These are the activations of a small neural network, seen along a few directions. Each row is one input.
Each table varies a few parts of the input and shows all the possible inputs, shuffled.
Descriptions start from the smaller parts, as in this example, which fits no table here: one of 2 separate values, together with either a single point or one of 9 places around a ring or (one of 4 places along a line, together with one of 5 places around a ring).
Shared parts are said once, and a part with two or three values counts as separate values.

Other details of the inputs vary at random and push rows far along three fixed directions, the same in every table; ignore that.

Table:
R1: [ 38  -4 -15 -12 -31  12   9  -8 -18  -6 -10   8]
R2: [-31 -36 -28 -23  38  40 -17  70 -56 -27 -21  19]
R3: [-11   3  11  29 -22   8 -10 -16  62   7  -8  24]
R4: [-47  28 -81  28  56 -20  -4 -92 -47   4  45 -72]
R5: [ 42  22  -1   3 -19  -3 -12  13 -19   0 -10   1]
R6: [ 27   3   9 -36 -21 -29   1   8 -14  16 -11 -22]
R7: [-18  -1  24  18  -6   3  11 -27  57  19   3  23]
R8: [-37  16  20  -8  -5 -18 -20 -32  61  31   1  -2]
R9: [-31 -35 -13 -19  44  43   9  64 -49 -22 -43  -2]
R10: [ 41  12   6 -12   0  -6  22   3 -18   9  -2   6]
R11: [-13  -1  25  25  -8   7   4 -19  56  24   6  16]
R12: [-16   3   9  23 -19   4  -3 -25  61   2 -10  29]
R13: [ 30  20   7 -37 -17  -6  -7   3  -8   9 -26 -27]
R14: [-10  -9  23  19   5 -19  -2 -12  54   8  22  18]
R15: [ 37   1  15 -13  -6 -28  18   1 -25  -6   2   3]
R16: [ 37  -1  -7  -1 -37  14 -11   0 -23   1  -6  -3]
R17: [-36 -29  -4 -20  40  37   5  59 -58 -27 -45  -2]
R18: [ 34  17  15 -13  -3 -12  18  -2 -27   4  -4   6]
R19: [ 36   9  -2 -20 -22  -3  -2  -8 -26 -16  -3  16]
R20: [ 26  25  -9 -31 -31 -13 -14   6 -11   9 -31 -11]
R21: [ 45   5   2  -1 -12  14  12   3 -10   3 -15 -17]
R22: [ 40 -11   4   1 -15  -6  20   8 -17   9   1 -12]
R23: [-34 -23 -27 -19  47  30  -4  71 -54 -28 -36  19]
R24: [ 40   9  10   5 -17  12   0   6 -16   5 -14 -22]
R25: [ 42   0  14  -1  -9 -20   2  15 -22   7   9  -8]
R26: [-77 -31   8   0  62  28 -13  38  26 -22 -18  26]
R27: [-36   6   0 -13 -24  -9 -38 -37  62   9   3  11]
R28: [ 40  17  14   0  -7  -4   2  11 -24  17   3  -5]
R29: [ 37  -7  13   6 -21  -8   8  10 -23  11   1 -16]
R30: [ 31   0  -6 -13 -35   7   5 -13 -26 -11 -12   8]
R31: [-46  41 -99  27  61 -28 -25 -88 -44 -18  43 -62]
R32: [-84 -25  15   0  60  22 -18  30  17 -27 -19  24]
R33: [-17 -17  21  19  -6 -14  10 -25  56   8  11  16]
R34: [-23 -11  31  18 -10 -20   6 -31  48   3   9  16]
R35: [-32  12 -82  21  65 -38  -5 -73 -33  -6  58 -62]
R36: [-23  -5  31  26 -24  -2   1  -7  51  13  25   6]
R37: [-14   0  15  17 -15   2 -34 -19  51  -1  16  28]
R38: [-21   3  31  19  -9 -12  -5  -2  50   7  34  14]
R39: [ 35  10  12   6 -19   6   7   7 -25  23  -5 -13]
R40: [-13  -3   8   6 -10   1 -15 -27  57  -7  13  39]
R41: [ 45  16  13  -2  -5   1  -6  10 -16   1  -6 -14]
R42: [-21  -9  22  14 -17  -4  21 -15  58   5  20  18]
R43: [ 20  12   7 -41 -30 -20  10  14 -12  12   1 -24]
R44: [ 25   2  11 -11 -27  -8  33   2 -24  -4   6  -7]
R45: [-84 -46  10   8  31  31   4  56  21  -8   0  21]
R46: [-11 -12   7  18 -27  15 -14 -24  58   3   5  28]
R47: [-85 -39  11  -4  47  16   5  53  22 -18   6  35]
R48: [ 39   6   4  -9 -12 -10  24  18 -15   1  20  -5]
R49: [ 37  14  -4  10 -32   7  -6   8 -20   5 -19  -7]
R50: [-26  29 -86  27  70 -13 -20 -73 -27  -7  48 -77]
R51: [ 43  13   6  -5  -1  -2  14   9 -17  15   2  -1]
R52: [-45 -25 -21 -14  30  34  -2  62 -64 -28 -47  11]
R53: [ 45  18 -10  -1 -13   0   1  10 -13  -3 -10   5]
R54: [ 30  10  12 -17 -14 -19  27   7 -24  -9  15   1]
Each input here is: one of 6 places along a line, together with either a single point or (one of 2 separate values, together with one of 4 places along a line).
Question: Changing only the place on the line of 6 turns R24 into R49. The same change can be made to R32. Which row results?
Answer: R31
Question: Change only the choice among 2 separate values in R22. List by row number the other rows that result.
Answer: R14
Question: Change only the place on the line of 6 in R7. List by row number the other rows that result.
Answer: R1, R9, R12, R33, R42
Question: Which other rows agree with R36 in the place on the line of 6? List them by row number.
Answer: R38, R42, R43, R44, R45, R47, R48, R54
Question: Which other rows agree with R28 in the place on the line of 6? List them by row number.
Answer: R4, R7, R8, R10, R11, R18, R39, R51

Table:
R55: [-24  -2   5  -2   5 -24   6 -13   3   1  23  -6]
R56: [ 31  10 -49 -11   4   2  -2  -7 -47 -12   8 -16]
R57: [-3 -1  3 18 16 12  2 -7 19 -5 -5  7]
R58: [-14  -2   7  12  12 -17   0  -6   3  -6  29   8]
R59: [-24  -1  -8 -12 -11  -6 -14 -16   3  -8   0   7]
R60: [ -9  -3  -2   9  20 -10   7  -2  15  -1  29   5]
R61: [ 98  33  28  -7 -49 -24  23 -24 -14  -1  -6  13]
R62: [-22   4   6  -5   6 -11   3 -20   5  -6  -5   6]
R63: [-13  -2  -7   3  -5  -1 -20  -8   4 -16   5  21]
R64: [-12  -5   9  28   5   2   0  -1   7  10  22  -4]
R65: [-6  2 -1  8 20  2  5 -8 17 -9 -1 17]
R66: [-10  -5  -7  22 -11  16 -18  -3   9   1  -1   8]
R67: [ 29  13 -27  16  11   8   7 -10 -57   0  -4 -29]
R68: [-19   0   7  14   0   6   3 -14   9   9 -12  -7]
R69: [ -2 -28  22 -32   6   6  26  67 -21  -3 -16  17]
R70: [-14  20  14  -3  18   1 -26  -1  22   8 -17  -2]
R71: [-19  -3 -17 -13  -3   2  -6 -13  14  -3   1   4]
R72: [-19  16  -7  -5  -3   1 -41   4  23   5 -10  -2]
R73: [  2 -22  39 -30  10   9 -12  84 -16   8 -30  15]
R74: [-21  -5  -8   7 -17  10 -12 -10   8   7  -6  -6]
R75: [ 16   3 -21   0  -1  -7  18   1 -55  11  13 -47]
R76: [-7 -6  1 19 15  0  5 -1 16  2 25 -5]
R77: [-16  -7  -2   5   8  -8  12  -7  16   8  19 -19]
R78: [  0 -22  22 -34   8  19  22  58 -19 -10 -44  27]
R79: [ 24   9 -31 -11  12   1  18 -12 -45  -1 -10 -39]
R80: [ 70  13  40   9 -69   0   3 -19  64  10  -3  35]
R81: [-16  -7 -14  -3  -7  10  -8 -11  16   1  -2  -7]
Question: Changing only one part turns R73 into R70. The same change can be made to R58. Which row results?
Answer: R61
Question: Describe the family of inputs behind these rows.
Answer: one of 3 separate values, together with either a single point or (one of 2 separate values, together with one of 4 places along a line)
Question: Which other rows agree with R71 in the choice among 3 separate values? List them by row number.
Answer: R56, R59, R63, R66, R72, R74, R80, R81
Question: A walk changes only the place on the line of 4. It starts at R64 and steps to R76. List the rest of the walk in order.
Answer: R60, R58

Table:
R82: [-24 -22  15   7   5   9   8  19  15  -6   2  24]
R83: [  8  -6 -20   2  28  12   9  25 -54  -6  -2 -19]
R84: [ 35   2  34   0 -33 -10  19  -6  29   0   3  30]
R85: [ 26   8  35 -15 -35 -18  10  -5  31   9  -3  17]
R86: [ -1  -6 -33 -20  12  14  -4  19 -54 -16 -18 -10]
R87: [-23 -15  13   6  -4  22 -12  22  20   1 -18  19]
R88: [ 59  18 -12  -7 -20   5   3   4 -41   5 -15 -19]
R89: [ -4  -9 -36 -13  10  17  -3  20 -56 -11 -12 -17]
R90: [-77  -8 -27  18  46  -1 -19 -17  13   4  22 -28]
R91: [-19 -12  17   2  15   6   1  18  17 -11  -4  30]
R92: [-26  -6  20 -13  12  -2  -8  20  19  -2 -11  18]
R93: [ 61  36 -17  -2 -16 -27   8 -36 -30  18  16 -49]
R94: [-33 -16  15  -7   3   1  -2  18  15   2  -2   9]
R95: [ 37  13  27  -7 -36  -2  -5  -7  32   1 -17  29]
R96: [-19  23 -30  49  12 -26  -6 -92  45  12  58 -33]
Question: Changing only one part turns R88 into R93. The same change can be made to R86. Which row results?
Answer: R85
Question: Describe the family of inputs behind these rows.
Answer: one of 3 separate values, together with one of 5 places along a line
Question: Change only the place on the line of 5 in R84. List by row number the other rows that result.
Answer: R82, R83, R91, R96
